Each row below holds a small network's activations on one input, seen along a few directions.
Each table varies a few parts of the input and shows all the possible inputs, shuffled.
Descriptions start from the smaller parts, as in this example, which fits no table here: one of 2 separate values, together with either a single point or one of 9 places around a ring or (one of 4 places along a line, together with one of 5 places around a ring).
Shared parts are said once, and a part with two or three values counts as separate values.
In the rows, 128 means zero.

Other details of the inputs vary at random and push rows far along two fixed directions, the same in every table; ignore that.

A family of inputs:
r1: [207  89 132  49 143 197  97 145  78 221 146 137 206  98 115 135  93]
r2: [ 63 111 155 181 117  91 162 104 114 130  82  74 103 185 156 121 133]
r3: [ 77 122 161 161 106  77 165  94  92  87  97  74 112 175 156 108 132]
r4: [152 138  73 109 156 199  79 155 206 131 196 154 123 135 160 120 129]
r5: [102 100 130 195 111  95 140 135 170  37 111 142  62 166 150  94 154]
r6: [119 117 121 201 102  95 137 126 162  35 105 132  99 149 152 108 131]
r7: [160  93  99 147 126 133  94 187 183  57 145 203  82 130 123  95 140]
r8: [ 60 127 161 148 118  82 144 123  89 131  94  88 101 183 147 109 136]
r9: [211  78 120  93 139 195  78 180 152 138 155 199 132 104 114 104 130]
r10: [192 119  73  94 130 169  89 176 158 135 134 197 134  76  94 144 134]
r11: [ 67 117 151 176 105  92 165 101 105 125  83  63 143 163 154 139 112]
r12: [115 156 132  68 119 104 141  94  48 211 107  71 181 105 107 163 130]
r13: [ 99 151 154  90 120 123 150  89  59 224 129  78 176 108 107 167 111]
r14: [ 50 122 147 175 120  77 154 121 109 132  84  81 101 190 149 121 127]
r15: [128 143 154  88 127 118 151  79  58 197 113  76 197  86 142 144 108]
r16: [200 126 102  85 141 157 103 170 156 110 168 191 119 102  76 120 144]
r17: [213 107 132  41 133 173 101 119  80 207 139 137 220  54 130 153  94]
r18: [ 88 149 173 149 127  81 180  82  98 104 116  78 118 148 147 109 131]
r19: [120 164 152  78 111 107 138  76  34 201 132  83 166  99 117 149 126]
r20: [187  97 102  42 125 164  74 155  68 219 133 151 199  64 124 143 111]
r21: [195 111 118 120 148 181 118 156 172 139 158 175 167  74 111 134 102]
r22: [126 149 174  64 139 124 144  79  38 190 141  76 162 106 115 131 117]
r23: [143  99  94 164 149 151 107 185 201  83 131 208  88 147 106 125 138]
r24: [170 108 101  52 135 160  85 147  73 203 127 160 186  74 113 158 128]
r25: [181  88  84 170 115 151 104 164 212  51 128 198 124 103 129 116 117]
r26: [ 25 177  99 166 112  89 139  75 151 101 126  49 107 170 207 132 147]
r27: [ 71 115 136 169  97  79 150  93 103 123  74  78 123 144 165 131 138]
r28: [164 122  91 140 133 142 111 183 192  53 142 204  65 129  96 111 154]
r29: [153 142  87  43 146 207  72 133 117 222 192 105 194  93 165 152 118]
r30: [192 131 158  43 159 188 106 126  85 204 169 142 173  82  89 126 106]
r31: [161 126 100 167 134 143 120 139 216  62 144 188 108  87 104 125 117]
r32: [ 34 176 121 146 123  93 141  81 131  92 149  50  87 190 201 110 157]
r33: [192 123  99 106 152 172 108 176 179 138 157 186 128 116  72 133 127]
r34: [ 62 151 160 174 127  94 174  86 124 129 107  70 125 139 125 147 112]
r35: [ 62 157 157 161 123  91 176  87 118 146 115  87 106 167 114 137 124]
r36: [ 78 171 138 150 108  61 161  94  92 113  98  72 111 152 122 138 151]
r37: [ 78 136 103 205 119 102 151 157 195  65  95 140  67 160 115 141 143]
r38: [148 152  58 142 131 164  74 147 216  60 190 163  98 121 177 111 149]
r39: [109 103 152  95 115 131 131 107  45 223 100  66 184 119 148 152 118]
r40: [179  90  92 177 113 142  93 168 198  45 133 199  90 111 138 104 144]
r41: [ 58 152 142 152 128  90 168 115 102 146  83  76  95 183 122 141 139]
r42: [221 106 155  21 143 176 103 125  59 197 162 138 200  75 124 131 104]
r43: [209 117 140  94 157 187 112 156 157 133 170 186 148  92 105 104 114]
r44: [ 99 142 165 161 109  74 162  80  97  97  95  75 130 143 166 130 122]
r45: [146 104 107 155 145 150 100 189 195  63 137 217  75 148 105 109 150]
r46: [ 80 146 170 169 139  96 185  88 121 132 105  73 127 162 142 122 114]
r47: [110 110 146 187 119 115 144 136 169  55 111 135  90 177 138  96 128]
r48: [162 130 111 144 128 138 122 148 195  62 171 204  80 115  90 109 139]
r49: [193 128 130  17 149 190  91 162  63 227 147 151 164  96  86 137 129]
r50: [ 94 150 133 185 130  94 156 144 192  52 119 142  59 181  97 110 153]
r51: [114 150 129 196 123  98 145 110 178  42 128 138  82 125 123 116 130]
r52: [192 117 120 119 162 187 111 153 184 131 168 185 131  96  86 125 103]
r53: [161 100  95 138 140 143  96 184 179  57 146 219  82 128 108 112 154]
r54: [110 155 141  81 112 111 143  77  56 210 123  89 175  93 114 159 119]
r55: [115 157 133  80 115 106 130 108  32 188 100  80 147 117 125 150 142]
r56: [103 115 137 218 120 103 161 129 209  46 106 133 100 153 147 132 113]
r57: [116 128 142  79 110 101 111 112  17 199 106  79 170 115 151 135 126]
r58: [ 53 157 138 173 116  72 176 109 127 123  92  70 113 166 113 153 138]
r59: [138 129 192  69 136 133 143  93  47 198 121  77 178 132 140 131 106]
r60: [ 96 149 143 181 124 107 154 125 185  68 138 156  64 162 102 109 139]
r61: [220 123 114 110 140 168 103 146 153 111 164 185 156  63 119 115 117]
r62: [212  94 126 116 152 184 109 160 183 124 154 187 147 108 116 126  98]
r63: [ 28 179 134 147 130 106 140  86 135 114 143  47  91 202 196 110 151]
r64: [157 110  82 167 128 131  92 178 187  46 132 215  85 119 119 121 153]
r65: [ 38 130 138 170 120  80 156 117  99 134  80  86 117 168 139 155 139]
r66: [ 90 115 143  98 117 112 126 124  47 215 100  73 175 128 143 151 113]
Each input here is: one of 6 places around a ring, together with either a single point or one of 10 places around a ring.
Changing only the place on the ring of 6 turns r23 into r53. The same change can be made to r41. Which row results? -> r28
Changing only the place on the ring of 6 turns r6 into r1. The same change can be made to r40. Which row results? -> r2
A walk changes only the place on the ring of 10. It starts at r34 and steps to r13. List the rest of the walk in order. -> r58, r37, r65, r66, r39, r11, r56, r21
List by row number the other rows that have the place on the ring of 6 in common with r10. -> r12, r15, r17, r20, r24, r25, r26, r27, r31, r54
List by row number the other rows that have the place on the ring of 6 in common with r49. -> r8, r9, r30, r43, r45, r47, r50, r59, r60, r63

A family of inputs:
r67: [ 29 167 159 173 122  63 194  76  99 125  77  59  93 194 126 150 148]
r68: [131 111 162  73 132 124 139 102  48 198 113  84 192 117 162 141 111]
r69: [162  97 140  90 117 153  90 138  82 175 134 135 164 114 133 129 104]
r70: [ 43 160 174 158 125  68 188  76  88 120  85  56  92 208 133 133 143]
r71: [117 135 122 205 112 100 152 121 196  58  93 118  95 139 150 123 122]
r72: [178  92 104 107 122 167  85 159 121 164 138 167 163  95 119 142 106]
r73: [154  92 126  81 116 146 109 141  89 162 125 131 142 117 128 118 137]
r74: [124 145 133  53 128 125 123 134  39 207 116  87 169 115 101 152 119]
r75: [170 118 120 175 135 155 129 141 195  44 163 179 102 114 123 113 127]
r76: [185 123 112  77 141 153 102 176 109 144 154 166 146 119  96 116 133]
r77: [155 132 138 104 130 148 119 107 105 154 147 116 169  83 114 149 114]
r78: [159  91  89 116 118 155 108 165 141 131 127 164 129 106 113 129 137]
r79: [ 90 114 120 191 127  96 152 124 171  75  97 129 119 143 154 133 127]
r80: [ 67 152 180 174 107  67 181  76  96 114  78  31 121 167 176 125 125]
r81: [150 145 100  68 151 171  80 127 123 178 181 117 156 124 166 118 143]
r82: [110 132 157  70 137 120 116 108  16 205 108  95 156 124 131 131 140]
r83: [150 137 130 133 125 127 140 128 181  78 150 165 101 117 119 108 117]
r84: [ 67 138 114 186 116  88 139 131 135  79  91 137  78 156 128 125 149]
r85: [135 130 119 160 150 148 135 152 194 107 148 171 105 112  90 120 124]
r86: [132 147  84  85 136 174  83 142 148 159 179 127 142 112 157 143 135]
r87: [159 135 102 165 121 127 126 135 217  67 157 194 100 109 100 122 125]
r88: [151 123 131 172 149 140 128 159 222  71 156 187  82 131  98  93 130]
Describe the family of inputs behind these rows. -> one of 2 separate values, together with either a single point or one of 10 places around a ring
Changing only the choice among 2 separate values turns r84 into r82. The same change can be made to r72. Which row results? -> r69
